A small network was trained on invented records. Each row is its activation on one of them, seen along a few directions.
Each row is followed by the record's values for the fields TILIZ, NUSE, RODU, NOFI, FEM, TUGAM, MAKA.
A field that a record lacks is left out.
Other fields move the rows too, some of them a lot.
In the rows, zero is written as 500.
Strong random noise was added to every row along 2 fixed directions; ignore it. To show where, here is one row again and again, with new noise each time:
[607 612 374 577 334 395 523 575 560 526 462 493 469 566 640 467 559]
[524 451 583 499 197 498 358 572 655 580 415 570 514 557 671 494 490]
[464 696 254 473 789 348 756 600 498 432 592 353 469 510 363 554 570]
[476 615 363 475 610 398 631 592 550 478 538 420 485 523 453 539 542]

[578 521 515 575 442 541 506 491 425 506 531 466 505 557 497 454 477] => TILIZ: sube / NUSE: lefi / RODU: viba / FEM: guki / TUGAM: gipo / MAKA: sazan
[457 428 354 438 753 617 438 555 445 378 464 412 603 400 343 455 525] => TILIZ: roni / RODU: gikup / FEM: lin / MAKA: sazan
[469 410 515 359 577 632 426 515 428 461 509 471 557 437 457 493 453] => TILIZ: roni / RODU: viba / FEM: guki / TUGAM: gipo / MAKA: sazan
[430 452 859 354 452 538 628 399 400 492 636 643 390 433 504 544 465] => TILIZ: sube / NUSE: fupuf / RODU: viba / FEM: guki / TUGAM: fud / MAKA: reku
[524 581 609 539 481 333 669 439 585 605 627 516 433 532 570 595 455] => TILIZ: sube / NUSE: duzer / RODU: viba / NOFI: burib / FEM: lin / MAKA: reku
[517 653 347 733 484 252 667 545 646 640 511 390 437 645 552 621 497] => TILIZ: sube / NUSE: duzer / RODU: viba / NOFI: burib / FEM: lin / MAKA: sazan
[468 497 521 451 443 469 481 469 587 587 470 528 477 434 612 509 531] => TILIZ: roni / RODU: gikup / NOFI: gib / FEM: lin / MAKA: reku
[637 564 513 581 461 445 571 449 289 384 467 525 494 482 554 372 622] => TILIZ: roni / RODU: gikup / FEM: guki / TUGAM: fud / MAKA: reku
[618 596 493 780 393 484 532 564 342 460 458 473 504 610 460 373 540] => TILIZ: sube / NUSE: fupuf / RODU: viba / FEM: guki / TUGAM: fud / MAKA: sazan
[398 487 436 395 567 577 414 516 586 470 423 543 540 464 532 498 455] => TILIZ: roni / RODU: gikup / NOFI: gib / FEM: guki / TUGAM: fud / MAKA: sazan
[557 505 564 537 526 489 563 568 370 429 492 487 495 532 489 432 563] => TILIZ: roni / RODU: viba / FEM: guki / TUGAM: fud / MAKA: sazan
[459 341 856 390 397 594 426 396 499 521 526 653 474 528 496 476 462] => TILIZ: sube / NUSE: lefi / RODU: gikup / FEM: guki / TUGAM: fud / MAKA: reku
[507 615 478 440 773 385 740 512 359 418 676 439 498 446 363 535 565] => TILIZ: roni / RODU: viba / FEM: lin / MAKA: reku
[493 664 263 537 619 505 628 486 493 454 512 378 480 509 450 465 532] => TILIZ: sube / NUSE: fupuf / RODU: gikup / NOFI: gib / FEM: guki / TUGAM: gipo / MAKA: sazan
[573 539 483 552 457 515 500 468 330 455 471 471 526 487 514 423 638] => TILIZ: roni / RODU: gikup / FEM: guki / TUGAM: gipo / MAKA: reku
[683 752 188 774 425 351 687 529 452 457 464 408 415 590 532 376 671] => TILIZ: sube / NUSE: fupuf / RODU: gikup / NOFI: gib / FEM: lin / MAKA: sazan
[409 595 219 461 783 422 654 477 607 423 549 383 506 473 393 603 446] => TILIZ: sube / NUSE: lefi / RODU: gikup / NOFI: burib / FEM: lin / MAKA: sazan
[568 570 306 524 661 515 561 464 513 453 526 465 488 460 499 510 503] => TILIZ: sube / NUSE: duzer / RODU: gikup / FEM: lin / MAKA: sazan
[500 434 552 478 427 571 391 502 508 533 414 505 578 528 517 503 546] => TILIZ: roni / RODU: gikup / FEM: guki / TUGAM: gipo / MAKA: sazan
[454 517 690 400 585 459 570 500 405 511 587 579 451 516 419 524 507] => TILIZ: roni / RODU: viba / FEM: guki / TUGAM: fud / MAKA: reku
[480 437 642 639 393 509 480 582 510 505 462 455 528 570 393 518 520] => TILIZ: sube / NUSE: fupuf / RODU: viba / FEM: lin / MAKA: sazan
[369 423 665 313 517 596 448 413 583 484 517 587 469 458 456 480 386] => TILIZ: sube / NUSE: fupuf / RODU: gikup / NOFI: gib / FEM: guki / TUGAM: fud / MAKA: reku
[341 410 779 415 363 468 466 506 550 527 571 604 511 548 572 531 456] => TILIZ: roni / RODU: viba / NOFI: gib / FEM: guki / TUGAM: fud / MAKA: reku
[522 499 453 545 345 433 372 501 635 636 401 532 479 542 610 487 532] => TILIZ: roni / RODU: gikup / NOFI: gib / FEM: lin / MAKA: reku
[355 451 771 523 576 477 552 563 439 548 542 495 551 515 368 498 515] => TILIZ: roni / RODU: viba / NOFI: burib / FEM: guki / TUGAM: fud / MAKA: reku
[451 521 374 367 577 509 520 478 539 468 453 448 514 485 512 572 533] => TILIZ: roni / RODU: gikup / NOFI: burib / FEM: guki / TUGAM: gipo / MAKA: sazan
[483 407 676 599 307 622 306 525 452 531 447 485 521 563 445 441 484] => TILIZ: sube / NUSE: fupuf / RODU: viba / FEM: guki / TUGAM: gipo / MAKA: reku
[550 572 628 560 458 456 630 444 409 523 630 490 423 539 553 525 552] => TILIZ: sube / NUSE: duzer / RODU: viba / FEM: guki / TUGAM: gipo / MAKA: reku
[593 650 263 445 665 368 696 513 442 448 567 450 406 459 533 573 560] => TILIZ: roni / RODU: viba / FEM: lin / MAKA: sazan
[464 439 871 430 460 512 630 425 375 467 621 596 458 479 447 497 474] => TILIZ: sube / NUSE: fupuf / RODU: viba / FEM: guki / TUGAM: fud / MAKA: reku
[342 285 679 324 543 626 283 509 607 491 436 539 559 436 412 571 482] => TILIZ: roni / RODU: gikup / FEM: lin / MAKA: reku
[507 472 564 516 548 480 505 588 482 477 513 465 557 525 416 509 530] => TILIZ: roni / RODU: viba / FEM: lin / MAKA: sazan
[568 624 256 284 779 432 646 429 394 409 624 484 388 356 474 530 475] => TILIZ: roni / RODU: viba / FEM: lin / MAKA: reku
[444 352 524 461 518 661 374 498 522 436 433 490 563 434 407 489 458] => TILIZ: sube / NUSE: fupuf / RODU: gikup / FEM: lin / MAKA: sazan
[397 419 459 444 635 613 451 497 530 444 472 476 549 435 349 553 458] => TILIZ: sube / NUSE: fupuf / RODU: gikup / FEM: lin / MAKA: sazan
[580 540 283 489 537 521 451 547 463 445 464 482 484 422 577 495 510] => TILIZ: roni / RODU: viba / FEM: lin / MAKA: sazan
[425 597 497 485 574 409 694 538 577 504 586 434 439 540 399 572 495] => TILIZ: sube / NUSE: fupuf / RODU: viba / NOFI: gib / FEM: lin / MAKA: sazan

Which values does each new row have?
[410 400 580 360 514 618 317 509 486 516 486 508 518 456 465 540 446] => TILIZ: roni / RODU: viba / FEM: guki / TUGAM: gipo / MAKA: reku
[464 559 540 411 664 457 653 401 428 443 571 545 383 479 413 553 525] => TILIZ: sube / NUSE: fupuf / RODU: gikup / FEM: guki / TUGAM: fud / MAKA: reku
[542 607 448 530 676 418 680 561 338 416 567 462 456 527 450 491 586] => TILIZ: roni / RODU: viba / FEM: guki / TUGAM: fud / MAKA: sazan
[617 451 603 507 295 565 381 499 401 510 433 640 524 516 632 395 450] => TILIZ: roni / RODU: viba / FEM: guki / TUGAM: fud / MAKA: sazan
[438 538 641 488 530 433 616 527 454 536 532 490 435 469 538 475 527] => TILIZ: roni / RODU: viba / NOFI: gib / FEM: guki / TUGAM: fud / MAKA: reku
[565 495 385 471 576 530 427 535 415 427 502 462 493 440 478 432 511] => TILIZ: roni / RODU: viba / FEM: lin / MAKA: reku
[381 266 538 402 574 722 234 571 555 428 370 473 655 406 394 487 463] => TILIZ: roni / RODU: gikup / FEM: lin / MAKA: sazan
[714 609 453 549 425 399 625 468 318 447 592 531 434 465 637 400 612] => TILIZ: roni / RODU: viba / FEM: lin / MAKA: reku
[613 529 334 465 472 499 456 510 475 472 462 520 497 439 603 495 468] => TILIZ: roni / RODU: viba / FEM: lin / MAKA: sazan
[656 596 137 544 558 532 465 503 410 421 427 484 476 411 616 426 591] => TILIZ: roni / RODU: gikup / FEM: lin / MAKA: sazan
[542 519 455 715 200 389 488 555 582 557 470 498 465 657 608 464 530] => TILIZ: sube / NUSE: fupuf / RODU: viba / NOFI: gib / FEM: lin / MAKA: sazan
[722 629 230 670 401 430 508 518 417 485 411 498 472 530 648 409 661] => TILIZ: roni / RODU: gikup / FEM: lin / MAKA: sazan
[503 593 326 472 709 400 672 486 455 474 486 459 441 471 505 518 558] => TILIZ: roni / RODU: gikup / NOFI: burib / FEM: guki / TUGAM: fud / MAKA: sazan
[604 569 226 613 535 520 429 549 426 427 375 440 563 475 485 426 571] => TILIZ: roni / RODU: gikup / FEM: lin / MAKA: sazan
[504 497 538 655 494 426 608 575 493 538 520 401 500 585 364 470 525] => TILIZ: sube / NUSE: fupuf / RODU: viba / NOFI: burib / FEM: lin / MAKA: sazan
[531 501 469 566 418 387 581 538 466 563 490 506 460 576 595 417 520] => TILIZ: roni / RODU: viba / NOFI: gib / FEM: guki / TUGAM: fud / MAKA: sazan
[501 462 500 678 370 482 344 562 632 590 434 445 491 570 545 499 447] => TILIZ: sube / NUSE: duzer / RODU: viba / NOFI: burib / FEM: lin / MAKA: reku
[354 423 802 408 602 533 571 486 420 480 605 549 437 520 312 556 474] => TILIZ: sube / NUSE: fupuf / RODU: viba / FEM: guki / TUGAM: fud / MAKA: reku
